Each row below holds a small network's activations on one record, seen along a few directions.
After each row come some of the record's fields: TUD, FUVEL, LUZIB, VAPI.
The largest differences between rows may come from other fields.
Strong random noise was added to every row along 2 fixed directions; ignore it. To show where, here is one row again and again, with new noise each time:
[ -42 -285  388  306   55    1 -117 -163  116 -169  -95 -364 -146 -110
   67  -37 -316   87 -315 -373 -320]
[  -9 -162  162   10 -131   55 -285 -203  156 -109  -47  -91 -138  -96
  107  -54 -117  -75  -38 -295 -119]
[  80  -85  245 -189 -137  -15 -690 -277  129 -158 -130  173 -213 -131
  145 -156 -116   90   32 -547 -216]
[-230 -306 -169  394 -207  269  709  -27  250   51  199 -657   66    4
   24  210  -23 -589  -90  412  237]

[-153   73  -60  141   46   22  181  144  205 -134  133 -123  -35  109
 -114   38   -2  313 -231  -51 -114]
TUD=gov, FUVEL=vima, LUZIB=lemir, VAPI=befas
[ 112  -35 -104 -154  195  321  191  -29  111   31  -80 -124   -2   20
  142  107  246   22 -101  142  118]
TUD=kitag, FUVEL=suvip, LUZIB=zuv, VAPI=befas
[ 151 -237  169 -287  -84  353 -324  -56 -111 -106 -354   49  -81  -43
   26  241   58  -78   61  189  313]
TUD=kitag, FUVEL=suvip, LUZIB=zuv, VAPI=logik
[  75  -92 -155  -58   53   41  -15  -14 -176 -253   91   31  -96   33
  100 -243 -193  469 -326 -282   41]
TUD=kitag, FUVEL=vima, LUZIB=zuv, VAPI=logik
[  -3  270 -260 -252  -76  146 -256  149   11  136  302  264 -233  107
  -53 -126  391 -110  289  -87  399]
TUD=kitag, FUVEL=vima, LUZIB=lemir, VAPI=logik
[  33 -486  509  467  503  110  201  -56 -109 -482 -344 -491  169 -285
  -35 -181 -594  318 -458 -290 -314]
TUD=kitag, FUVEL=vima, LUZIB=zuv, VAPI=logik
[  63 -190 -129 -163  -89 -108 -224 -135  184  -12   33   82 -124 -187
  -73  115  175  -88  493  -84  -19]
TUD=gov, FUVEL=suvip, LUZIB=lemir, VAPI=logik
[-182 -263 -110  -77  134 -138   46   71   64   11  206   94  -84 -250
 -327 -385  142  108   16 -282 -129]
TUD=kitag, FUVEL=vima, LUZIB=lemir, VAPI=befas
[ 130  320  435 -111 -216   16 -564 -200  100  187 -431  356   14  126
   18  294  -28  134  -72  -64  -18]
TUD=gov, FUVEL=suvip, LUZIB=lemir, VAPI=befas
[ 200  151  737  -32 -294  383  107 -115 -409 -234   43 -100  -45  283
  241  165 -113  493 -553    7   13]
TUD=gov, FUVEL=vima, LUZIB=zuv, VAPI=logik
[   2 -160  340  355  -86  111   45  -79 -145 -240 -428 -469  -20    6
  229  104 -545  219 -342  -18    8]
TUD=gov, FUVEL=suvip, LUZIB=zuv, VAPI=logik
[ -64  428   53  287 -297  383  290   66   34  230   61 -220   76  267
  -13  222  143 -560   -5  378  237]
TUD=gov, FUVEL=vima, LUZIB=lemir, VAPI=logik
[ -27 -117 -375 -188    7    1  108  378 -175 -128  278   40  -25  293
  156 -196   22  427 -138 -237    6]
TUD=gov, FUVEL=vima, LUZIB=zuv, VAPI=logik
[ -43 -232  -28 -156 -176  137  621  115 -277  -33  245 -481  -86   99
  315   26 -424  353 -379 -147  127]
TUD=gov, FUVEL=vima, LUZIB=zuv, VAPI=logik
[ 108 -285  414  225  176  -43  -26 -222  163   32 -309 -120 -165 -163
  101  227 -454   49 -204   71 -239]
TUD=kitag, FUVEL=suvip, LUZIB=zuv, VAPI=logik
[  26 -223  -38  519  335 -310  -94   83   58   23 -121 -250 -114 -168
 -147  -84 -301  166 -101 -252 -251]
TUD=kitag, FUVEL=suvip, LUZIB=lemir, VAPI=logik
[ 267 -274  247 -462   47   77 -682 -268  153 -212 -416  372  -21  -49
   22   51 -266 -164  281 -322 -183]
TUD=gov, FUVEL=vima, LUZIB=zuv, VAPI=logik
[  34  399   78 -210 -154 -104 -468 -170 -213   -3  309  547 -205    1
  200  -87  229  211   71 -144  -66]
TUD=kitag, FUVEL=vima, LUZIB=lemir, VAPI=logik
[-148 -233 -497  -16  128 -521  -15  269  132   48  231  208  -19   44
 -217 -373  102 -243  253 -142 -195]
TUD=gov, FUVEL=vima, LUZIB=zuv, VAPI=logik
[ -69   19  226   29  -68   80 -421 -197 -111 -165 -202    4 -136   98
  -66  -36 -347  415 -131 -244 -148]
TUD=gov, FUVEL=suvip, LUZIB=lemir, VAPI=logik
[  36  329  212 -245 -145    7 -569 -104  -49  346   -9  517   18  159
 -198 -109  108  228   55  -36  101]
TUD=kitag, FUVEL=suvip, LUZIB=lemir, VAPI=befas
[  22    0  140   -6    3   86 -128  116 -215   66  308  142  -99   28
   -6   71   36  103 -145  109 -160]
TUD=kitag, FUVEL=vima, LUZIB=lemir, VAPI=logik
[-254   67 -110  163  250 -141 -203   97  130  142  168   50  -28    1
 -193 -169  -45  180   99  -71  -99]
TUD=kitag, FUVEL=suvip, LUZIB=lemir, VAPI=logik
[ 411  -10  157 -190  189   76 -407 -351  310 -178 -505  136  112 -281
  -68  240 -189  -51  224  -84 -138]
TUD=kitag, FUVEL=suvip, LUZIB=zuv, VAPI=befas
[-118  152  176  132  251 -293 -124  176  208  349  -45   14   66   45
 -248   25  301 -277  389  155  -69]
TUD=gov, FUVEL=suvip, LUZIB=lemir, VAPI=befas
[ 103  169 -234 -675 -401  281 -393 -333   21  -93  -46  219   90   96
  176   71  230 -263  285 -300  371]
TUD=gov, FUVEL=vima, LUZIB=lemir, VAPI=logik
[  -9  134  -39 -430 -206   19 -482  126   13 -153 -237  346  -33  -47
  -46 -252   15  -10  354 -122 -124]
TUD=gov, FUVEL=vima, LUZIB=zuv, VAPI=befas
[  14  -74  -83  154  -17  158  148 -144  130   31 -112  -59  -92 -163
   29  208   57 -145   62  133  214]
TUD=kitag, FUVEL=suvip, LUZIB=lemir, VAPI=logik
[-150 -148  -64  110  -24 -169   23  258  272   52  122  -50   38  -24
   -1  -74   46 -110  147  -31  113]
TUD=gov, FUVEL=vima, LUZIB=lemir, VAPI=logik
[ 120   68 -302 -200 -326  209 -192  -61   49  151  272  218  170  -53
  233 -119  225 -217  277  326  352]
TUD=kitag, FUVEL=vima, LUZIB=lemir, VAPI=logik
[ 212  130  339   60  324 -158 -399  212  126    9 -161  138 -112 -132
  -37 -218 -156  170  -44 -197 -383]
TUD=kitag, FUVEL=vima, LUZIB=zuv, VAPI=befas
[ -23 -130  217 -134  -64  -73 -221  -19  118 -370 -350  209  104 -217
  -62 -234   -2  -40   -3 -243 -289]
TUD=gov, FUVEL=vima, LUZIB=zuv, VAPI=befas
[  48 -303  134  -84  -80  230  169 -106 -187  -74 -319 -213  165 -181
  -64  390 -116 -423   98  405  207]
TUD=kitag, FUVEL=vab, LUZIB=zuv, VAPI=logik
[ 202 -102  -42   16  243 -317 -245  141  215   -6 -322  134   22 -205
 -215 -127 -181  -51  285 -154  -55]
TUD=kitag, FUVEL=suvip, LUZIB=zuv, VAPI=befas
[ -87  358  -41 -370 -126   48 -308   78 -286  -41  164  337   76  265
  224   73  195  382   12 -289  -85]
TUD=gov, FUVEL=vab, LUZIB=lemir, VAPI=logik
[ 120  151 -352 -316 -507  655  557 -109 -169  -78  124 -425   17  107
  367  331   22 -156 -126  426  640]
TUD=gov, FUVEL=vima, LUZIB=zuv, VAPI=logik
[-322 -162   -2  268  293 -449  -66  183 -130 -142  -36 -186    7   42
 -165 -225 -193  257 -201 -410 -422]
TUD=gov, FUVEL=vab, LUZIB=lemir, VAPI=logik
[  58  199  541  126  100   78 -170 -281 -141  -77 -226  106  -80 -146
 -136   99 -105  372 -154  -69 -182]
TUD=kitag, FUVEL=suvip, LUZIB=lemir, VAPI=befas
[  65  417   90   63 -209  393  101  -16  -93  331   -2  -66  180  319
  125  347  296 -500 -109  519  553]
TUD=kitag, FUVEL=vab, LUZIB=lemir, VAPI=logik
[ -46 -319 -730 -123 -133 -295 -125  170  390   97  238   48  -87 -232
 -234 -363  280 -491  572 -212 -115]
TUD=gov, FUVEL=vima, LUZIB=lemir, VAPI=logik
[ -47 -280 -103  223   46  -74  282   44    6   46  370  -61  -88  -35
 -108 -202 -147 -153  -74  113   19]
TUD=kitag, FUVEL=vima, LUZIB=lemir, VAPI=logik

Here are new rows. What are their fields?
[-173  -30  408  683  342 -108  612  -15 -217  -52  121 -556  -81  117
   80   59 -377  300 -447  195 -188]
TUD=kitag, FUVEL=suvip, LUZIB=zuv, VAPI=logik
[  76   18   53  -26 -160  222  333  -16 -272   23  -79 -118    8    6
  234  255 -159   39 -163  127  332]
TUD=kitag, FUVEL=vab, LUZIB=zuv, VAPI=logik
[ -60 -174 -398  -79  -26  -30  145   68  -41 -135  124  -33  -53 -155
    7   28   32  -52 -158  183   13]
TUD=kitag, FUVEL=vima, LUZIB=zuv, VAPI=logik
[  66  176 -131  171  237 -272    3  161  133  173  -11  129  -51   20
 -229 -232  -40  -40  288  -20 -104]
TUD=kitag, FUVEL=suvip, LUZIB=zuv, VAPI=befas
[ 168  367  226 -329  -73  -70 -509 -161 -270  178  -78  517 -216  147
  191   84  -26   34   67 -189 -148]
TUD=kitag, FUVEL=vab, LUZIB=zuv, VAPI=logik
[-385 -294 -830  312  179 -297  484  473  165  281  737 -157  144   -2
 -232 -332  119 -348  195  275  -88]
TUD=kitag, FUVEL=vima, LUZIB=lemir, VAPI=logik
[  75  -79 -186 -303 -156  161   11    9 -219 -266  118  136   49  230
  204  -74    6  317 -140 -272 -171]
TUD=gov, FUVEL=vima, LUZIB=zuv, VAPI=logik
[ -32 -578  102  867  747 -176  541  211  321 -142 -102 -665  257 -264
 -358  173 -331 -414  -26  166 -330]
TUD=kitag, FUVEL=vima, LUZIB=lemir, VAPI=logik
[-146 -218 -657 -346 -274  100  295  133 -193  -21  397   23   69  -99
   62 -434   62  -34  230  146  412]
TUD=kitag, FUVEL=vima, LUZIB=zuv, VAPI=logik
[ -66   45  -41   -9 -216 -178  -96  189 -370  -39  270  -33 -368  238
  139 -472   59  708 -588 -387 -148]
TUD=gov, FUVEL=vima, LUZIB=zuv, VAPI=logik
[-101  -52  -71 -202  -12  -93 -258 -331   34 -155 -115  228  160    9
 -102   49  -94   37    7 -414 -197]
TUD=gov, FUVEL=vab, LUZIB=lemir, VAPI=logik
[-204 -142 -267 -133  -33   43  269  112  362   23  -26  202   21  -96
 -184   28  148 -460  193  432  351]
TUD=kitag, FUVEL=vima, LUZIB=zuv, VAPI=befas
[  32  307 -323 -454 -209  264 -184 -115 -103   99  313  503  121  281
  213   47  219   27  163 -130  278]
TUD=kitag, FUVEL=vima, LUZIB=lemir, VAPI=logik
[  50 -758 -329 -345   56  126  -32 -144   85 -366 -105  -80  -63 -295
  337 -145 -522  378 -288 -517  -43]
TUD=kitag, FUVEL=vima, LUZIB=zuv, VAPI=logik
[-129  178 -160  121  -58  352  488  -35 -182 -137   93 -441   97   13
    0  103  -37 -251 -122  392  298]
TUD=kitag, FUVEL=vima, LUZIB=zuv, VAPI=logik
[  36  204  212 -141  -69   31  141   -1 -192  168 -136  -31  -48   46
  188  250  -11  117  -19  212  139]
TUD=kitag, FUVEL=suvip, LUZIB=zuv, VAPI=befas
[ 128  178 -459 -803 -496  317 -420 -219   66  270   60  606  172   65
   63 -157  392  -35  591    0  289]
TUD=gov, FUVEL=suvip, LUZIB=lemir, VAPI=befas
[ -26 -143  272  655  434  119  299 -117  186  -36 -293 -621 -117   67
 -106  104 -297 -137 -116  105 -337]
TUD=gov, FUVEL=suvip, LUZIB=zuv, VAPI=logik
[ -90 -319  123  446  316  -27  211  198  -71 -104  114 -401  257 -218
   15  -36 -262  356 -425  -41 -287]
TUD=kitag, FUVEL=vima, LUZIB=lemir, VAPI=logik
[  25 -263 -185 -292  -21  -30   36  -85  -94 -101   79  139 -235   49
   -7  -59 -125  233 -339 -228   46]
TUD=kitag, FUVEL=vima, LUZIB=zuv, VAPI=logik
